A small network was shown many inputs. Here are its activations along a few directions, one row for each input.
In each table, some parts of the input vary, and every possible input appears once, in random order.
Descriptions start from the smaller parts, as in this example, which fits no table here: one of 2 separate values, together with either a single point or one of 11 places along a line or (one of 4 places along a line, together with one of 5 places around a ring).
Shared parts are said once, and a part with two or three values counts as separate values.

Table:
r1: [ 21  -8 -29  -3 -23  -2  32 -22   0 -20  34 -24  -4 -19  18   4 -35 -24
   6]
r2: [ 13  -8 -10 -17  27 -16  29  -1  10  -8  -8   4  -8 -13  13   3 -11  18
  -9]
r3: [-18   7  27  49  23   1 -25  39  -6  38 -29  22   8  20 -39 -34   9  21
  10]
r4: [-22   4 -13 -19 -20  -2  35 -22 -14 -22  11   7  -8 -27   7  36   5 -18
  -5]
r5: [-18  -8  41  31   7   3 -31  18  -2  23 -22   7  19  22 -28 -32  11  33
  13]
r6: [-15 -10  45  13  18  -3 -35  14 -16  20  -4 -12  22  17 -18 -26   2  43
   9]
r7: [ -7  11   1 -15 -24  -2  27 -24  -6 -20  23   1 -23 -27  17  41  -2 -37
   5]
r8: [ -3   3  57   7  11 -16 -34   7 -21  -2   2 -26  21  19  -5 -21   2  44
   2]
r9: [  5   4 -37  -6 -17   2  36 -21  -1 -20  22 -16  -3 -15  19  -7 -31 -12
  -9]
r10: [ -5  29 -21 -30 -13   7  16  -5   8 -14  -8  26 -32  -1 -16  32  10 -30
   9]
r11: [  2 -11 -10  -1 -14  -3 -19  22  23  52  18  16  33  -4 -32   0  66 -60
 -70]
r12: [-12 -10  50   4  10 -11 -36  14 -20  16  -5 -16  21  17  -4 -24   2  41
  11]
r13: [ -1  21 -17 -26  -7   5  11  -7   2 -22 -11  33 -14  -1 -13  31   9 -38
  16]
r14: [ 27  16 -48 -15  -7  14  21 -12  11  -5   4   4  -9   4 -10  -4 -27  -8
   7]
r15: [ 29   6 -46 -15 -16  -3  28 -11   7  -3   7  14  -9 -16   8  -8 -20   5
   2]
r16: [ 14 -14 -10  -5  25   5   6  -7  17 -10 -11   8  -2  22  23  14   0  -1
  20]
r17: [  8  -6 -43  28 -31  16 -66  -6   7  10 -25 -42  19 -49   6   8  54 -54
 -39]
r18: [ 31   8 -44 -12  -1  13  17 -13   4 -11   2  10   8   3  -5  -5 -26 -16
  14]
r19: [  9  -7 -15  -7  19   6  11  -5  22  -3  -8   1 -20  24  20  14   1   7
  13]
r20: [ -3 -17   5  -1  10   6  31 -15   1 -20   6  -8 -18 -10  39  -1  -7   8
 -14]
r21: [-31  -4  29  41  16   3 -29  27   3  38 -25  17  23  23 -36 -22  -5  29
   4]
r22: [-23  -6  42  19  16   1 -41  24 -12  20  -7   0   7  22 -19 -33  -1  30
   5]
r23: [  7 -28   7   7  -2 -12  21 -15   5 -22  22 -20 -17  -3  52  20  -6  -6
  10]
r24: [ -1  -1  58   5   1  -7 -34  21 -28   1   7 -30  11  20   7 -17  -7  46
  -4]
r25: [ -7  29 -20 -31  -8  -3  26   1   6 -16   4  26 -23 -28  -5  29   5 -20
  -4]
What is each input in this table made of?
Answer: either one of 2 separate values or one of 8 places along a line or (one of 3 separate values, together with one of 5 places along a line)

Table:
r26: [  4  -5 -12 -23  -6   1  14 -22  -1 -24   9 -15  -4 -21  23  22  -4 -11
  -2]
r27: [ -9   0  12  29  15  14 -45  15   1  26 -32  -1   9  18 -24 -25  12  12
   5]
r28: [-13   1  66  -1  42 -13  18  10 -18 -11  -5   8 -11  45   3 -23 -51  86
  50]
r29: [  8 -11  12  21  30   4 -24  17   8  24 -22   2  16  15  -6 -31  17  12
 -18]
r30: [ -4   9 -15 -19  -4   2  18   2  12  -6   1  21  -1  -9 -12  32  12 -23
   2]
r31: [ -4 -26  26  15  17 -13 -16  13   8  24   9  -7  14  13   3 -21  18   8
 -30]
r32: [ 14  -6 -18  -7 -11   2  16 -17  -3 -22  13 -15 -14  -9  27  12 -17 -18
   3]
r33: [-10  -7  -6 -14  -8  -5  18 -21 -10 -28   9 -11 -16 -27  26  26   3 -15
  -4]
r34: [  7   9 -34 -13 -10   6  18   1  11   4   3  25 -12  -2  -6   8   0 -14
  -1]
r35: [  8   8 -20 -12  -6   8  20  -9   7   1   1  24  -8  -1 -12  16   3 -27
   4]
r36: [-16   4  40  15  -9  -2 -47  17 -23  13   5 -15  21   0 -21 -19  14  12
  -1]
r37: [-13   6  23  28  -9   9 -56  17 -14  15 -20  -3  19  13 -27 -16  14  19
  13]
r38: [-10   6 -10 -20  -4  -5  21  -6  -2  -8  -4  22 -10 -12 -18  35  19 -26
  -6]
r39: [-27  -6  39  15   0  -8 -19  17  -7  19  16 -18  17   5  -3 -16  13   4
 -34]
r40: [ 23   7 -28 -11 -14  -2  16 -15   6 -18  10 -20 -14 -11  29   7 -17  -2
   2]
r41: [ 26  -1 -38  -1 -14  -3  22 -17   6 -15   9 -19  -6 -10  24  -4 -30  -4
   5]
r42: [ 14  12 -38  -2  -9   5  27  -4  20   6  -1  24   0  -6  -7  -1  -7 -13
  11]
What is each input in this table made of?
Answer: either a single point or one of 6 places around a ring or (one of 2 separate values, together with one of 5 places along a line)
Which of the alternatives is r28?
Answer: a single point

Table:
r43: [  7 -12   7  16  -1  -4 -30   7   6  18   4 -27  18  -5   8 -17  25 -10
 -36]
r44: [ 21   8 -33 -18 -17  -1  32 -19  -2 -21  14  -3 -15  -6  18   2 -33   1
  17]
r45: [ 12  -2 -19 -22  -6  -4  39 -24   0 -28  11  -4 -20 -12  26  24 -21  -8
   7]
r46: [ -6   6  19  11  15   8 -21  13  -7  10 -23  14   1  27 -20 -19 -10  34
  30]
r47: [-20   6  19  13 -14   1 -35   8 -12   4  -1 -17  13 -12 -12   3  21  -8
 -11]
r48: [ 14   3 -24 -21  -9  -1  39 -24  -2 -26  12  -4 -16 -11  24  14 -26  -7
  10]
r49: [-18  -1  26   9 -10  -4 -26  11  -7   6  11 -14  11 -13  -4   5  26 -13
 -21]
r50: [ 11  17 -95 -13 -31  25  12   2  36  27 -17  63   0 -26 -50  39  55 -96
 -27]
r51: [  7  -5 -18 -28   2  -7  40 -23   1 -33  11  -6 -22 -20  30  31 -11 -12
   3]
r52: [ -7   0   8  22 -13   5 -43   4  -8   9  -9 -20  14  -9  -6  -9  19  -5
  -8]
r53: [  1  -1  15  17  24   6 -14  16   3  14 -18   9   2  27 -10 -27 -13  33
  19]
r54: [ -1  -5  20  16  27  -4   0  16   6  19 -11   9   1  26  -6 -28 -11  33
   5]
r55: [ 18   4 -25 -18 -11  -1  36 -24   1 -22  14  -4 -16 -10  21  10 -31  -2
  15]
r56: [  4 -10   3  23  -4   4 -39   7   2  15  -4 -24  20  -8   2 -17  19  -8
 -20]
r57: [-13  -6  30   6  24  -8   8  15   1  14  -2  15   4  26 -11 -18  -8  29
   4]
r58: [  9  -2 -17 -24  -3  -6  41 -23   2 -32  12  -4 -19 -17  31  29 -14 -11
   5]
r59: [-16   1  37   2  18  -5  -2  16  -9   7  -4  21   2  24 -21  -7  -5  28
  19]
r60: [-13   8  30   3  13   2 -14  15 -12   6 -16  18   4  24 -27  -8  -7  33
  26]
r61: [ -9 -10  18   7  -4  -7 -23   8   3  16  15 -22  18  -7   6  -5  25 -13
 -37]
What is each input in this table made of?
Answer: either a single point or one of 6 places along a line or (one of 2 separate values, together with one of 6 places around a ring)

Table:
r62: [ 25   8 -70 -56 -25  -3  88 -48   8 -54  25  12 -40 -37  38  59 -28 -44
  11]
r63: [ -2  -5  29   1  10 -10   2  -4 -13 -12   7 -22  -1   9  19 -13 -25  35
  11]
r64: [ -8  -7  15  15  -5   0 -37  10   0  14   1 -21  18  -8  -2  -5  31 -14
 -28]
r65: [ 33   6 -97 -35 -41   9  50 -39  23 -24  16   7 -20 -49  22  48   9 -81
 -21]
r66: [-10  -1   6  16  -4   2 -30  15   3  20  -4  -4  15  -5 -15  -7  28 -13
 -21]
r67: [ -8   2   3  14  -4   6 -29  17   5  24  -7   9  14   1 -24  -6  28 -15
 -15]
r68: [  1  -2  21  -1  17  -4   8   2  -6  -5  -1   2  -5  19   5 -13 -24  35
  21]
r69: [ -9  -6  11  16  -4   1 -34  10   0  17  -3 -13  18  -6  -9  -6  29 -13
 -23]
r70: [ -1   3  12  -2  21   0  17   5  -2  -1 -11  21 -10  26  -8 -11 -26  36
  29]
r71: [ -1  -7  34   3   8 -10  -3  -6 -15 -16  11 -31  -3   5  26 -11 -22  32
   9]
r72: [ -2  -3  25   3  13  -7   6   1  -9  -9   5 -11  -4  11  14 -13 -25  34
  16]
r73: [-10   8  -6  13  -3  11 -24  19   7  26 -15  23  10   6 -35  -5  25 -13
  -5]
r74: [ -9   4  -1  12  -4   7 -27  16   4  25 -13  15  15   6 -31  -7  27 -12
 -10]
r75: [  0  -1  17   1  21  -1  13   3  -5  -5  -8  12  -7  22  -1 -11 -26  33
  27]
What is each input in this table made of?
Answer: one of 2 separate values, together with either a single point or one of 6 places along a line
Which other rows does r69 become when the choice among 2 separate values takes its other values? List them by row number.
Answer: r63
Which other rows does r64 become when the place on the line of 6 takes its other values? List them by row number.
Answer: r66, r67, r69, r73, r74

Table:
r76: [ -6  -2   6  41  -2  15 -85  41  16  64 -23   6  40  10 -49 -30  70 -28
 -45]
r77: [ 26   0 -36 -32  -1  -5  67 -35   2 -43  15  -2 -32 -12  43  21 -48   4
  25]
r78: [ -4  -5  53  22  29  -7 -22  12 -17   7 -13 -17   7  40   2 -46 -33  74
  27]
r79: [-16  -5  84   9  43 -14  -7  16 -27  -8  -6  -9  -2  49   6 -37 -47  98
  45]
r80: [ 23   3 -48 -31 -14  -3  60 -30   8 -28  17   6 -23 -17  27  23 -29 -19
   7]
r81: [  3   8 -60 -19 -28  11  23 -16  15 -10   2  22 -10 -39  -7  48  29 -72
 -15]
r82: [-20  -4  46  33   4  -1 -59  28  -9  30  -6 -16  28  12 -22 -29  25  15
 -15]
r83: [ 15  -2  -5 -44  13 -11  81 -34  -8 -58  21   5 -40  -1  46  30 -62  25
  44]
r84: [  2   6 -68 -18 -41   7  11 -16  20   0   8   6   1 -52  -4  47  52 -90
 -49]
r85: [ -7  -2  15  41   2  13 -75  33   7  48 -24  -3  32  14 -37 -33  44  -7
 -24]
r86: [-22  -6  58  27  19 -11 -29  20 -15  18  -4 -18  16  25  -6 -38  -9  51
   0]
r87: [  6   9 -46 -28 -25   5  35 -19   7 -21  13  20 -15 -31   2  44   8 -51
  -1]
What is each input in this table made of?
Answer: one of 2 separate values, together with one of 6 places along a line
Start at r79 and move only the place on the line of 6, one step at a time. The first step leads to r78. Which rows follow, in order?
Answer: r86, r82, r85, r76
Which other rows does r82 become when the choice among 2 separate values takes its other values? List them by row number.
Answer: r87

Table:
r88: [  9  -5   8   4   9  -1  -3  -3  -3  -5  -2 -13   0  10  15 -18 -19  27
  12]
r89: [ 40   5 -98 -48 -34   3  75 -47  22 -41  24   4 -34 -49  43  53 -10 -69
 -13]
r90: [ -3  -6  15  25   3   3 -39  14   1  23 -10 -12  18   7 -13 -20  19  -1
 -15]
r91: [ -6  -6  26  16  -1  -5 -32  10  -6  13   5 -24  16   2   2 -19  12  10
 -17]
r92: [  2   3  -2  19   5   8 -26  15   6  24 -16   6  10  14 -18 -24   8   8
  -3]
r93: [-17  -1  24  12   6   2 -28  18  -2  16  -8   7  13   6 -23  -1  25  -3
  -7]
r94: [-10   6   6   8   9   3 -11  18   2  17 -15  24   4  12 -31  -4  11   6
   5]
r95: [ -4   1  17  -9  11  -3  11  -2  -7 -11  -2   6  -8  11   4   2 -15  23
  19]
r96: [  8  -2  -3  11  10   4  -1   4   4  12  -9   4   3  18  -6 -23 -16  17
  10]
r97: [ -3  -8  24  14   4  -5 -17   1  -8  -1   5 -26   7   1  17 -17  -7  19
  -2]
r98: [ 28  15 -91 -57 -43   4  78 -47  12 -47  27  17 -36 -51  27  68  -9 -73
  -1]
r99: [-17  -2  33   0   6  -7  -3   3 -11  -8   6  -9  -1   2   7   4  -3  16
   4]
r100: [-21  -2  34   4   3  -6 -18  11  -9   5   3  -7  12   1  -7   1  15   6
 -10]
r101: [ -5   3   6   0  12   0  13   5  -1   4  -8  23  -4  17 -17  -3 -11  14
  17]
What is each input in this table made of?
Answer: one of 2 separate values, together with either a single point or one of 6 places around a ring
Which other rows does r101 become when the place on the ring of 6 takes its other values? List them by row number.
Answer: r93, r94, r95, r99, r100
